A small network was trained on invented records. Each row is its activation on one of them, seen along a few directions.
Each row is followed by the record's values for the fields Padaz, Nanis, Puda, Nelu, Zil.
Not every record has every field; a missing one is left out.
The largest differences between rows may come from other fields.
Random noise pushes rows far along 13 fixed directions. That doesn't count. These rows show it; they differ only by the noise:
[-511 -201  -79  -57 -233 -239 -170  254  -15 -130 -124  366  449   41
 -112 -435  322  -43 -128   51  210  158  -67 -415 -678 -451 -249  701
  174  -45  -16  340  130]
[-217  346 -539 -152 -661 -275  185  295 -471  -64  213  387  159 -344
  193 -150  167 -669  205 -312  480 -617  192  -41 -428   99  -53  471
  472  170 -112 -437 -672]
[   8 -344   94  113  410 -311   23   35  106  167    9  -12  116  162
  -44  110 -188  328  -78   69  -25  219  -10   52 -259   47  139   81
 -463   36 -181  331  197]
[ 174  151  274 -197   92  239   60   -9   97   33  216   80  253 -155
  110 -255  -54   20  230  -31  209  136  375   -2   -9  132 -123   67
 -207  294  180  362  -36]
[ 223 -164  427 -255  568  289  140 -619  332 -220   46 -212   37  -41
  -56   72 -198  137  408   68  -11  183  128  -24  190  243  203   91
 -311  524  191  484  125]
[ 124  107  235 -107  156  -55   26   91   90 -106  473  135 -432 -382
  461  -13   85  -43   23 -216 -324 -195  -89  -29  251  166  -80  -62
 -438 -117  280  -43  279]
[ 362 -523  -38  216  665  -68   51   42 -137  694 -158  365 -343 -165
  344  107 -472  -31  543 -180 -256  191  280  237 -518  183   52  133
  110   69 -358 -128 -457]
[  30   48   82  183  163  233   29  519 -149  713 -250 -112  148  142
  374 -114 -265 -106  -29 -234   52  285  -40 -183  131 -154 -297 -249
  228 -277  310 -204 -236]
[-216  340 -152  115  -39 -171  176  247 -329  239 -103 -168  161  155
  155  107 -207 -255 -101 -239  298 -107 -104  129  -59   33  179 -149
  188 -136  -27 -107 -266]
[ 763   51  115 -136 -402  131 -369 -262  632  204  312  491  193  -29
 -371 -193    4  156  333 -160  413  100  367 -243  436  253 -297 -415
 -606  254 -143   72 -221]
[-385  238   72 -183 -158 -141  147  205   52 -358  435  -73  271 -130
  149  -32   64 -218  -65 -171  170 -253 -242  -70  108   73   10  142
 -195    5  319 -104   12]
[  40  -81  -91 -224   -3 -302  108 -408 -340   -7 -233   48 -191 -277
  136 -122  150 -376  -73 -174  -22 -304   83 -107 -385  -52    6  458
  248  200 -139  156 -164]
[-481  100   47   -7 -262  -48 -231  -17  217 -516 -136  198  202  -33
 -298 -370  274 -134  -75   99   69   99  -89 -104 -275 -307 -124  325
  302  -30 -144  302  254]
[-425 -142  107   96  -55 -239  122  239 -268 -124  -91 -282  183   62
 -197  -76  190 -420 -398  -77 -109  -61 -122  -72 -284 -172 -247  418
  381  122  297  -20    8]
[ 358 -135  136 -215  242   62  -35 -490   44  327  122  386 -253  -82
  222  136 -131 -343  643 -548  101  -82 -151 -354   36  159   97   90
  -66  161  244 -127 -482]

[ 246  131  -33  -44 -267 -190  -48  -94 -229  130  -60  179  -96 -156
    9 -266   92 -296  -66 -142    3 -117  370  177 -239  -53 -168   39
  180   64 -242   55 -155]
<Padaz:j1 Nanis:e3 Nelu:f6>
[-122  -54 -171   27 -477 -699  -52  -27  200 -443  363  212  157  -70
 -346   27   49 -255 -212    0  -13 -391   -3  332 -239  202  109   87
 -250   53 -477 -300 -136]
<Padaz:j1 Nanis:e1 Nelu:f4>
[-186   -3  -77   81 -440  -34   13  787   86  -77  216  118  130  -92
  188 -349  284   27 -397  182 -205  -59   26 -204   83 -206 -504  148
  -96 -243  177 -349  309]
<Puda:y3 Nelu:f6 Zil:c1>
[ 226  539   -6 -191 -128  294   23  170 -310  336   55   42  -28 -273
  499 -285   25   37   38 -196  273    5  312    8  133   -4 -179 -233
   59  -87  150  227 -197]
<Puda:y2 Nelu:f5 Zil:c1>
[ 375  113  458  -54  193  244 -106 -239  317  -86  411  207 -124   78
 -299   57  -64  -14  516 -167   35  214  323  127  181  297  -52 -220
 -286  395  235  255  -82]
<Puda:y3 Nelu:f3 Zil:c1>
[-386  347  170 -133  328  -86  303 -178 -607 -101  -38 -141  150   -1
   72    3  -79 -163   -3 -152  305   41   45  307 -715  -36  415  364
  224  172   62  646  -72]
<Puda:y1 Nelu:f6 Zil:c2>
[ 232 -258  -87  211  163  108 -152  -91 -456  454 -126  562 -412  291
  -60  188  226  -18  483  -76  -75  197  121 -277 -543  -89  162  397
  318  147  130  264   40]
<Puda:y3 Nelu:f5 Zil:c1>
[ 259 -114  306 -203   74  251   11   11  245   74  224  498  191 -216
   44 -398  -22 -136  529   46  -13  203  604   -8 -344   84 -269  326
  -47  504   71  137 -236]
<Puda:y1 Nelu:f4 Zil:c1>
[ -71  165  221  -17 -381 -183  -28   52 -259  -22  100  -87   86  152
 -262 -147  347 -641 -342 -304  -26 -200 -143 -179   72 -146 -284   81
  226   63  434 -121 -113]
<Puda:y2 Nelu:f6 Zil:c1>
[   6  262  410   46  372 -180 -227 -102  142  571 -195 -233  357   65
  164 -151 -612 -180 -211 -568   76  289 -274  503  128 -154  -19 -783
   -8 -603 -257  -11 -588]
<Padaz:j1 Nanis:e2 Nelu:f4>
[ 283  546  271  251 -120 -107 -162 -338 -428  117  -77 -132 -280   95
 -594   54   60 -299 -419 -225   68    5  289  722 -122  208  115 -544
  245  -50 -347  391 -142]
<Puda:y2 Nelu:f1 Zil:c2>
[ -39 -373   37  -56  259 -331  132 -243  542 -316  186 -228 -124   -5
  -63  418 -402  -31   78  -46 -358 -237 -468  181  460  300  189 -249
 -383  -26 -130 -707  -98]
<Puda:y3 Nelu:f3 Zil:c1>
[  62 -190  307  -73  366 -263  169 -259  143  169   37 -444  658  432
 -208  116 -359  280 -303  113  164  299   74  327  -54  175  275 -185
 -617  190 -158  411   43]
<Padaz:j1 Nanis:e3 Nelu:f2>
[ 335 -328 -143 -196  179 -154  503  233 -368   95  438    8  -77 -269
  461  225  -11   75  192  178  -64 -354  473  -71 -201  436   46  549
 -429  527  315 -132  -29]
<Padaz:j2 Nanis:e1 Nelu:f3>
[-273  -12  -75 -175    3  -42  269   -1 -143 -256   40 -273  185   31
  172   63   42  -69 -147  188   16 -238 -140 -122   42  -17  164  282
  -21   71  300  -79  163]
<Padaz:j1 Nanis:e1 Nelu:f3>
[-282  337  116  113   48  125 -145 -164 -398  242 -408  142  -53  274
  161  -67   39 -154   17 -151   45  227 -324   25 -282 -359  298  -93
  448 -559  -14  293  160]
<Puda:y3 Nelu:f1 Zil:c2>
[ -99   98  112   41 -184  -27 -269 -183   56  -61   -3  342  219  174
 -498 -105    6 -227  152 -178  268  165  -11  191 -281  -35   54  -29
  305   -5 -246  135 -344]
<Puda:y2 Nelu:f5 Zil:c1>
[ 224  119  351  -10   25 -297  -34 -175 -104   53  446   56 -180 -347
  145   23  -18 -311 -163 -320 -274 -205  111  550   25  273   13 -225
 -283 -119  -73  -88  -97]
<Padaz:j2 Nanis:e1 Nelu:f2>
[-235  408  -93  -59   89  365  155  352   85 -102  -10  215  -38  275
  387   70   44  439  347  155  351  181 -117 -419  130 -119  356   71
 -233  -76  377  317  483]
<Puda:y1 Nelu:f4 Zil:c2>
[-261   30  290 -168 -165 -133    2  240  154 -159  406  158  266  -17
  -43 -138   14 -148 -199  -56  -32  -11 -139  -18 -117   20 -207  109
 -185 -130  188 -207  -15]
<Puda:y3 Nelu:f3 Zil:c1>
[  66  196 -223 -213  208  182  323 -109 -291  216 -105   49  -24  135
  709  102    4   77  495  -72  265  -91   23 -418   88   10  442  232
 -157   97  358  191   37]
<Padaz:j1 Nanis:e1 Nelu:f4>
[ 294  -96  377 -106  174  -67  -42 -260  123  200    6  -50  233  186
 -203  -73 -102  182 -191   42   45  245  196   61   23   60 -102 -171
 -417  147   75  386  106]
<Puda:y2 Nelu:f3 Zil:c1>
[ 454  394 -345   53 -278 -269 -136 -178 -487  617 -271  537 -495  101
  218   22    6 -216   45 -348  253 -172  165   43 -334    7  184 -232
  173 -296 -499  -43 -309]
<Padaz:j1 Nanis:e3 Nelu:f1>
[-212  164  -52   63  165   81  -63   28  -92  231 -222  125  162  145
  244 -105 -314 -175  303 -170  153  171 -135   98 -169 -142  205  -86
  347 -224 -122    3 -277]
<Padaz:j1 Nanis:e1 Nelu:f5>
[  88   50 -253 -195  -32  145   -6  113   55  305  112  212  146 -100
  375  104 -166  415  154  -61  362   13 -177 -263  110   40  174 -149
 -358 -255  -34 -148 -178]
<Puda:y1 Nelu:f2 Zil:c2>
[ 116 -530   70  -65  305   72   10 -622  407 -298  -13  178 -166  238
 -357  279  -86  104  502  136 -152   96 -174 -206  -26  151  344  320
  -75  403   21   19  127]
<Padaz:j1 Nanis:e1 Nelu:f5>
[   4  124  147  -70  -16  -36   -9  169 -238  139  219  225  -78 -133
  196 -209  129 -226  106 -271   57   -1  154 -121 -248 -109 -152  214
   15    2  212  165 -126]
<Padaz:j2 Nanis:e3 Nelu:f6>
[ 143 -658  197 -131  431   33  -46  -70  307   11 -113  150 -441 -399
  226 -149  -84 -165  168  -54 -585   80  -29 -218 -135  -72 -449  343
  106  132  126 -392 -122]
<Padaz:j1 Nanis:e3 Nelu:f3>
[ 207  196   49   83  242  390    6  158 -188  482  -69  285 -313   -7
  245   32 -229  -14  378 -216   87  255  171   40 -153   88    2 -162
  296    4   71  -11 -306]
<Puda:y1 Nelu:f5 Zil:c1>
[ 387 -253 -294  402 -172  -15 -327  188  156  178 -145  393 -491  -21
 -196   15  232  356   18  205 -293   84  234  -65   32  -26 -113 -152
 -115 -163 -445    1  294]
<Puda:y2 Nelu:f2 Zil:c2>
[ -23   49   31  156  -56   -6 -173 -112  -60  -67   31  117 -231  172
 -336  104  213 -154  127 -187   92   63 -115 -145 -107  -20  -64   70
  206  103  177   98  -88]
<Padaz:j1 Nanis:e1 Nelu:f1>
[ -94  -39 -229 -250 -271 -322  133 -401 -507  -79 -573 -393  -47 -667
  250 -349   84 -392 -808  165 -347 -503   87  473 -344 -202 -150  171
  610 -206 -600 -147 -169]
<Puda:y1 Nelu:f2 Zil:c2>
[-114  155  270 -279 -216  191  -12  -23   90   50  399   77  442  109
  -54  -18  -41 -320  165 -448  454   16 -357 -435  198   18 -125   33
  -11   66  720 -211 -479]
<Padaz:j1 Nanis:e1 Nelu:f5>
[ 127 -262  386   54  494  122  -48 -175  111  343 -301 -224   58  -51
  -17 -117 -310  -39 -129  -77 -199  344   -7  237 -105  -90 -181 -200
  164  -98 -104   99 -210]
<Padaz:j1 Nanis:e2 Nelu:f1>
[  35   93  117 -109  285  234  225  371   20   40  379  -34  149 -288
  264   19 -439  214  119  176   81   40  263  502  -51  368   99 -161
 -278  103  -64  -83 -162]
<Puda:y1 Nelu:f5 Zil:c2>
[-444 -277  -62  277  345 -174  -93  -45   33 -346 -304  155 -516  504
 -157  338  211  164    2  199 -337  210 -544 -336 -316 -261  351  365
  137 -163   54  153  693]
<Padaz:j1 Nanis:e3 Nelu:f3>
[-194  295   -7  -29 -132  101  227   71 -111 -223  192 -381  206  110
  -36  123  108  -92    4  -14  233 -119   43  -14  273   98   82  -33
   26  274  338  115  -53]
<Puda:y2 Nelu:f2 Zil:c1>
[ 124 -343  215 -248 -172 -249 -132 -495  273 -316  332  234  451   23
 -617 -124  129   18   58  120  133   37  232  213 -312  192    6  279
 -341  449 -242  320  -49]
<Puda:y3 Nelu:f5 Zil:c1>

Here are new rows. What are their fields?
[-136 -126  -32 -148 -115 -453   51  209 -128   64  485  496   70 -105
  137   28   39 -231   70 -264   83 -223  -53  -21 -576   99  -47  432
 -181  -21  -10 -253 -272]
<Padaz:j1 Nanis:e3 Nelu:f3>
[ 283  -93 -112 -444 -210 -182  207 -460 -177  171   39 -111  276  102
  321   69  206  210 -243  107  198 -279  -65 -531  200  -19  210  159
 -643   93  182  235  258]
<Puda:y3 Nelu:f2 Zil:c1>
[-151 -522 -192  123  209 -202  100   63 -492  367 -378  -89 -255  111
  325  107  107 -191 -239  -92 -320  -62 -330 -468 -284 -339 -102  490
  371 -148  303 -159   26]
<Padaz:j1 Nanis:e1 Nelu:f5>
[-287   60   33 -203   -5   18  162  -27   66 -425  279 -137  311 -371
  342 -238   10  -28    9  170 -108 -137   60  338    3   64   96  138
 -108  -12  -39    5   75]
<Padaz:j1 Nanis:e1 Nelu:f2>
[-186  370 -301  357 -651  -55 -296  377 -331 -124  -38  190 -500  273
 -272   90  668  -38 -429  -38   20 -133 -270 -406   75 -279  -86  -19
  305 -359  258   43  535]
<Padaz:j1 Nanis:e1 Nelu:f5>
[ 191 -139 -402   68 -457   57  -11  339    5  135 -126  -79  239 -137
   60 -201  222  241 -273  344   31  -98  346 -202  148  -44 -354  106
   36   53 -132 -169   99]
<Padaz:j1 Nanis:e1 Nelu:f2>
[-176   -4 -241  130   44 -223   41 -228   57  -14 -327 -320   96  279
  -42  243 -167  206 -169   87   42  -14 -419   53  253 -105  360 -304
  -68 -299 -362  -93  159]
<Puda:y3 Nelu:f6 Zil:c1>
[ 340  141  272  -19  -54 -192 -179 -306  -60 -390  552  531 -737  -44
 -257  174  549  173  -70   10 -192 -121  103  -45 -252  195  152  162
 -534  156  103  577  693]
<Padaz:j1 Nanis:e2 Nelu:f1>
[ 461   90 -101   89 -352 -312 -152 -535 -157   -5  149  528 -139  255
 -566  132  218 -118  265  -87  265 -128  362  138 -314  219  329   15
 -176  316 -453  396  -19]
<Puda:y3 Nelu:f6 Zil:c1>
[-861   61 -232  529  132  -53  227  424 -375 -456 -295 -448  -72  358
 -170  245   98  -76 -149  346 -223   43 -251  240 -257 -197  371  327
  642  -97   17   65  515]
<Padaz:j2 Nanis:e1 Nelu:f6>
[   3  326  141 -101   46  200   24  122   60  110   74 -151  105 -105
  373 -109 -135  172  -93  -23   85   60  -86   56  309    2  -71 -386
 -184 -301   85   98   50]
<Puda:y2 Nelu:f1 Zil:c1>
[-395   25 -194  486 -641 -632 -262  699 -195 -149  104  224  106  142
 -784 -116  335 -287 -652    1    7  -73  114  309 -579 -148 -491  146
  356  -79 -318 -245 -121]
<Puda:y2 Nelu:f3 Zil:c1>
[-413   70 -353 -203  -59  222   56  -38 -130 -176 -290  -70   17  -84
  379  -26  146  128   88  138  232 -104 -409 -472   43 -310  198  310
  249 -289   96  -84   92]
<Padaz:j2 Nanis:e3 Nelu:f1>
[  12 -142 -299   -1 -319 -308  178  311 -220   35  172   63  412  122
 -120   -1   54  149 -118  244  311 -109  346   15 -361   63   45  329
 -301  232 -179   51   73]
<Padaz:j2 Nanis:e3 Nelu:f6>
[-264  214   31  271   18  245  -10  112 -213  -63 -288 -295  -32  310
 -168   99  127 -135  -78   25  -62  135 -137  -47  116 -193   73  -74
  453  -27  225  159  134]
<Puda:y2 Nelu:f2 Zil:c1>
[  39 -430   47  191  376   85   34   40 -142   19   18  228 -594 -293
   15  150  -11 -220  272  -12 -464  -18   59  192 -434   90  -79  366
  461  108  -37 -307 -194]
<Padaz:j1 Nanis:e2 Nelu:f1>
[  78 -126  181   80 -103  -56 -389 -548  556 -146  -81  359  149  137
 -634  -84 -330 -371  474 -237   52  183  -33  384 -105   22   57 -264
  298   20 -595 -172 -515]
<Padaz:j1 Nanis:e3 Nelu:f6>
[-638  -31  -25  126    9 -321 -173  170  115  -17 -397 -168   63  170
   64  -92 -186 -248 -411 -164 -193   60 -669   41  -54 -373  -36 -137
  342 -700 -165 -386  -41]
<Padaz:j1 Nanis:e1 Nelu:f3>
[-240 -541 -183  -92  201 -241  192 -213    7 -284 -273   98   76  110
    1  113  -62  121   99  416 -211  -45  -74  -55 -437  -51  315  584
   32  128 -264  -19  266]
<Puda:y3 Nelu:f3 Zil:c1>
